A small network was shown many inputs. Here are its activations along a few directions, one row for each input.
Each table varies a few parts of the input and shows all the possible inputs, shuffled.
A made-up example of a description, with smaller parts first: one of 5 places around a ring, together with either a single point or (one of 2 separate values, together with one of 4 places along a line) or one of 11 places along a line.
Shared parts are said once, and a part with two or three values counts as separate values.

Other details of the inputs shift rows strongly along two fixed directions, in all tables alike. That doesn't count.
To show where, the next rows are all for the same input, with only those details redrawn:
[ -1.8   1.0  -4.6 -21.0  22.6  -5.9  11.8 -28.7   2.9  16.3 -30.5   8.3]
[ -3.4  -9.8  23.1  40.0   2.7 -24.4 -28.2 -11.6  16.1  16.6  24.4 -40.0]
[ -4.8  13.0  -8.7  23.2 -24.9 -50.5   3.5  21.0  12.4  33.9  13.3 -17.4]
[ -2.4   8.9 -18.3 -34.3  18.0 -10.7  26.8 -22.4   0.2  21.0 -42.7  22.0]

Table:
row 1: [  9.0 -14.5  44.6  55.3  17.5  36.9 -68.6 -52.7  26.2 -25.5   7.4 -18.6]
row 2: [ -1.2   2.9 -13.3 -14.8  18.3   3.1  -1.6 -23.2   5.7  15.2 -37.7  12.0]
row 3: [  3.3  14.2  -3.3  10.3 -40.5  -4.3  12.7  40.0  -3.6   2.3  27.2   8.9]
row 4: [  8.3 -35.4  61.6  23.7  34.9  59.5 -42.7 -41.3  -4.1 -39.7  31.8 -21.9]
row 5: [ -2.0 -40.4  24.6 -30.2  64.3  52.2 -16.7 -43.4 -19.8 -35.7 -14.7 -11.3]
row 6: [  6.4 -15.5  22.4 -12.1  23.2  56.0  -8.2 -30.3  -6.9 -30.5  -0.7  13.6]
row 7: [-10.1 -22.4  11.9  42.0 -12.8 -11.1 -41.9  31.9   2.7 -13.6  55.1 -57.4]
row 8: [ -2.1  -2.9   3.4  51.9  -2.3 -14.1 -43.9  -5.5  20.0  -2.6   7.1 -32.9]
row 9: [ -4.6   3.9 -24.3 -28.4  -6.1 -18.9  30.5  38.3 -20.8   2.7  -4.9  12.2]
row 10: [ -6.6   3.4 -27.3 -28.8  -8.8 -15.3  27.5  37.8 -18.2   2.1  -5.3   7.5]
row 11: [  5.9  24.8   2.1  16.9 -35.3 -28.5  10.0   7.1  14.9  30.2  12.1  14.3]
row 12: [  5.4   0.3 -10.9 -59.3  25.7  60.4  26.5 -28.1 -16.1 -25.7 -42.6  55.1]
row 13: [  4.1  14.3  -1.6   8.8 -38.4  -7.7  16.3  40.3  -6.6   2.2  25.6  11.3]
row 14: [ -0.3  26.2 -49.5 -36.3  20.1   1.2  27.6 -19.1  -1.3 -14.2 -79.3  40.9]
row 15: [ -8.0   5.5 -30.4 -28.2  -9.7 -13.0  24.8  38.4 -15.3   0.2  -6.6   5.0]
row 16: [  1.8  11.0 -19.9  -6.8  -7.6 -36.3  23.7  -5.0  13.2  28.5 -10.0   0.2]
row 17: [  3.6  -0.5  -5.1 -25.3   1.5  40.2  10.4  -9.8  -7.0 -20.9 -10.6  28.7]
row 18: [ -3.8 -21.9  16.7  18.6   7.0  -3.6 -20.0  19.4 -10.5 -12.8  35.0 -36.0]
row 19: [  5.8  25.3   4.8  46.5 -51.5 -29.8 -15.3  23.9  22.6  30.4  24.0   1.4]
row 20: [ -5.0 -44.7  34.2  11.2  46.6  39.4 -47.3 -27.4  -7.3 -36.4  21.5 -43.8]
row 21: [ -3.3 -12.1 -20.1 -74.5  45.9  36.4  32.6 -17.6 -27.2 -19.5 -51.5  30.4]
row 22: [  7.3 -35.7  60.0  21.2  34.9  64.8 -44.2 -42.9  -3.1 -40.2  28.7 -21.4]
row 23: [  2.5  16.5  -5.1  12.6 -43.0  -5.6  11.7  42.5  -2.1   1.0  27.9   7.0]
row 24: [  9.2  23.1 -16.7 -22.6  16.2  28.0  10.8 -41.8   8.1 -25.8 -63.9  55.0]
row 25: [-10.3   4.9 -29.4   1.6 -29.1 -31.6   9.2  56.0  -8.2   4.4  21.8 -12.8]
row 26: [  4.0 -13.9  32.6  27.6  -5.5  25.0 -24.4   1.4  -1.8 -20.5  38.8 -17.2]
row 27: [ 12.3  21.7  -2.4   6.8 -30.6 -24.3  18.4  -8.4  18.4  27.8   7.2  15.4]
row 28: [ -2.4   8.9 -18.3 -34.3  18.0 -10.7  26.8 -22.4   0.2  21.0 -42.7  22.0]
row 29: [ -6.9   5.6 -29.1 -21.2 -16.2 -19.6  24.3  46.1 -15.7   5.0   1.2   0.6]
row 30: [  5.1  16.6  -5.1  -5.4 -30.6  -5.8  26.5  35.8 -11.8   2.0  12.9  25.6]
- What do these inputs look like to the network? => one of 2 separate values, together with either one of 5 places along a line or one of 10 places along a line
- The inputs of row 16 and row 27 match in every part but the choice among 2 separate values. If row 15 is changed in the same way as row 16 into row 27, which row does it become? => row 23
- Change only the choice among 2 separate values in row 13. List by row number the other rows that result. => row 5

Table:
row 31: [  2.5 -10.0  21.1  35.4   3.6  -3.5 -29.5 -15.0  12.4  -1.8  21.6 -26.7]
row 32: [  2.2 -11.1  19.3  34.6   2.6  -0.4 -34.9 -10.2  10.3  -2.4  18.3 -27.0]
row 33: [ -1.0  -9.9  25.1  31.8   3.7  -3.5 -30.2 -12.8  10.5  -0.3  22.4 -26.9]
row 34: [  4.8 -15.4  27.9  25.3  -5.1  13.3 -25.4   3.2   0.3 -26.6  42.0 -13.7]
row 35: [  1.9 -10.3  20.2  34.1   3.0  -1.0 -33.2 -11.4  12.1  -2.3  20.0 -26.8]
row 36: [  2.8 -14.3   9.5 -64.9  72.1  61.4  14.3 -82.9 -10.4 -19.7 -69.4  38.6]
row 37: [ -5.8   3.7 -28.4 -14.7  -8.2 -25.1  20.8  25.4  -5.6   0.8  -6.2  -5.9]
row 38: [  4.4 -15.5  11.4 -65.5  75.1  60.1  19.8 -86.1  -9.1 -20.2 -68.7  37.6]
row 39: [  3.1  14.4 -14.2  -4.9  -9.5 -19.2  26.5   0.7   5.5  14.3 -10.6  12.0]
row 40: [  2.2  14.8 -15.7  -5.4 -11.1 -16.1  19.9   1.4   3.0  13.4 -12.5  13.2]
row 41: [ -3.5  -1.3 -21.8 -18.9 -13.8 -16.6  17.5  22.9  -3.7  15.3   5.7  -3.7]
row 42: [  1.9  13.6 -17.4  -5.9  -9.2 -13.8  11.5   4.6   3.5  12.0 -14.5  12.6]
row 43: [ -2.0  13.4 -14.1 -12.1  -7.1 -12.7  12.3   5.6   1.3  13.0 -16.1  14.6]
row 44: [ -1.6  11.6 -14.4 -11.0  -7.6 -11.2   9.5   7.4  -0.6  12.1 -17.1  14.3]
row 45: [ -1.0  12.2 -19.6  -4.6 -19.7   0.1  11.5  20.2  -1.0 -16.7   1.5  15.3]
row 46: [ -5.6   7.8 -16.6 -15.6 -20.6   2.7  19.9  26.8 -10.6  11.5   2.0  13.5]
row 47: [ -1.8 -21.4  27.0  20.8  12.7   3.2 -24.5  10.4  -8.5 -11.5  34.7 -30.6]
row 48: [ -1.7  13.4 -13.2 -10.4  -7.9 -14.7  13.5   5.6   2.3  12.8 -13.8  13.9]
row 49: [ -5.7   2.7 -18.8 -17.4 -11.9  -7.0  16.8  28.4  -8.1  15.4   3.4   3.4]
row 50: [ -1.7 -23.4  22.8  16.1  10.7  -5.1 -23.8   1.9  -5.6 -13.1  34.9 -37.2]
row 51: [  1.4   8.4 -11.8 -12.9 -24.5   7.5  11.8  18.2  -1.1  -1.2  10.5  20.3]
row 52: [ -1.8  -9.7  29.6  32.2   4.0  -3.7 -21.9 -15.2  11.2   1.0  24.9 -28.7]
row 53: [ -2.8  10.2 -14.4 -11.1  -6.8  -9.5   7.7   7.8  -0.9  11.2 -17.4  15.6]
row 54: [ -7.2   7.6 -26.7 -12.0  -6.4 -16.8  18.9  32.6  -9.4   0.7  -7.4   1.9]
row 55: [  2.3  13.8 -13.8  -6.0  -9.2 -16.3  24.5  -0.3   3.6  14.1 -12.8  13.2]
row 56: [  3.2  14.5 -17.1  -5.9  -9.1 -16.2  15.2   1.6   4.4  13.7 -12.5  12.7]
row 57: [ -2.4  12.6 -13.3 -12.5  -6.6 -11.2  11.2   6.2   1.4  12.0 -16.3  15.0]
row 58: [  8.8 -37.3  46.2 -20.5  58.4  88.9 -28.9 -70.6  -7.7 -37.4 -12.7   0.7]
row 59: [  0.2   9.5 -17.0  -3.6  -9.5 -10.9   7.9  10.5   3.5  10.6 -15.2  13.6]
row 60: [ -3.8   9.3 -13.6 -10.2  -7.2  -9.5   8.7  11.2   0.9  11.7 -16.4  15.9]
row 61: [ -2.2   7.3  -6.6  -8.8 -15.6  -6.6  20.8  33.8 -16.8   0.2   7.0  13.6]
row 62: [  9.0   8.6   0.8  -2.5 -19.4   0.8  17.4  27.4 -10.9  -6.6  10.1  14.7]
row 63: [ -6.2 -13.9  17.6  31.6   4.2  12.3 -26.8   6.8  -2.7 -20.6  26.2 -31.7]
row 64: [  2.2  -9.7  21.1  34.7   3.9  -2.8 -30.7 -13.3  12.9  -2.2  21.1 -26.9]
row 65: [  3.4  -7.6  22.0  34.2  -3.1  17.8 -25.7   4.6   1.5 -24.7  27.0 -26.4]
row 66: [  0.1  -9.2  24.7  31.4   4.1  -3.6 -29.8 -13.8  11.0   1.1  23.1 -28.0]
row 67: [  1.4  10.6 -17.9  -4.9  -9.1 -10.8   7.3   6.7   1.1  10.3 -16.6  13.7]
- What do these inputs look like to the network? => either (one of 3 separate values, together with one of 5 places along a line) or (one of 2 separate values, together with one of 11 places along a line)
- What sort of input is row 57? => one of 2 separate values, together with one of 11 places along a line
- Change only the choice among 3 separate values in row 54. List by row number the other rows that result. => row 47, row 49
- A walk changes only the place on the line of 11. It starts at row 39 and steps to row 55. List the rest of the walk in order. => row 40, row 56, row 31, row 64, row 42, row 35, row 32, row 67, row 59

Table:
row 68: [ -0.9  -9.8  15.3  25.4  -9.5  14.4 -23.6  25.0  -7.3 -24.6  32.2 -17.3]
row 69: [  7.3 -18.4  19.2 -49.8  73.3  66.0   0.7 -90.4  -5.3 -24.6 -61.3  31.6]
row 70: [ -1.0  12.8 -19.9  -9.4 -11.3 -13.2  15.3   9.1   2.6  10.8 -13.0  13.6]
row 71: [ -0.5  11.5 -20.3 -10.7  -9.8 -14.1  15.0  10.8   0.4  10.6 -13.2  11.8]
row 72: [  1.5  -6.2  17.2  30.8  -1.1   0.6 -25.6 -12.7  12.6  -2.7  18.1 -21.1]
row 73: [ -2.3 -14.3  20.9  23.4  10.3  -1.3 -23.8  -8.6   3.9  -1.0  18.2 -28.2]
row 74: [ -1.5 -12.0  21.1  25.2   7.3  -3.6 -24.4  -9.0   5.7  -0.6  19.2 -25.8]
row 75: [  0.6  14.5 -18.3  -7.8 -13.3 -13.1  15.6   6.9   3.9  11.0 -13.8  15.2]
row 76: [  1.9  16.2 -12.4  -7.3 -11.9 -16.5  18.2   4.5   3.5  14.7 -13.7  16.7]
row 77: [ -3.1 -15.0  15.9  21.6   8.9   2.0 -26.7  -6.3   5.0  -5.0  17.6 -29.6]
row 78: [ -0.6   4.0 -11.1 -23.9 -18.5   9.6  21.1  30.2 -14.8   1.9   7.9  19.0]
row 79: [  0.3   3.3 -15.0 -22.6 -12.9   3.0  29.1  32.4 -18.3 -15.1   9.0  13.1]
row 80: [  0.6  12.7 -14.5  -9.7  -8.2 -17.4  18.1   8.5  -0.4  14.5 -12.9  13.3]
row 81: [  0.6  -9.4  22.7  27.8   5.3  -1.8 -23.7 -13.2   9.8   0.4  18.1 -22.2]
row 82: [ -2.9  10.2 -20.8 -13.1  -8.6 -14.7  14.7  12.8  -1.2   9.5 -12.4  10.0]
- What do these inputs look like to the network? => either one of 3 separate values or (one of 2 separate values, together with one of 6 places along a line)
- Change only the choice among 2 separate values in row 81. List by row number the other rows that result. => row 70
- Change only the choice among 2 separate values in row 80. List by row number the other rows that result. => row 71
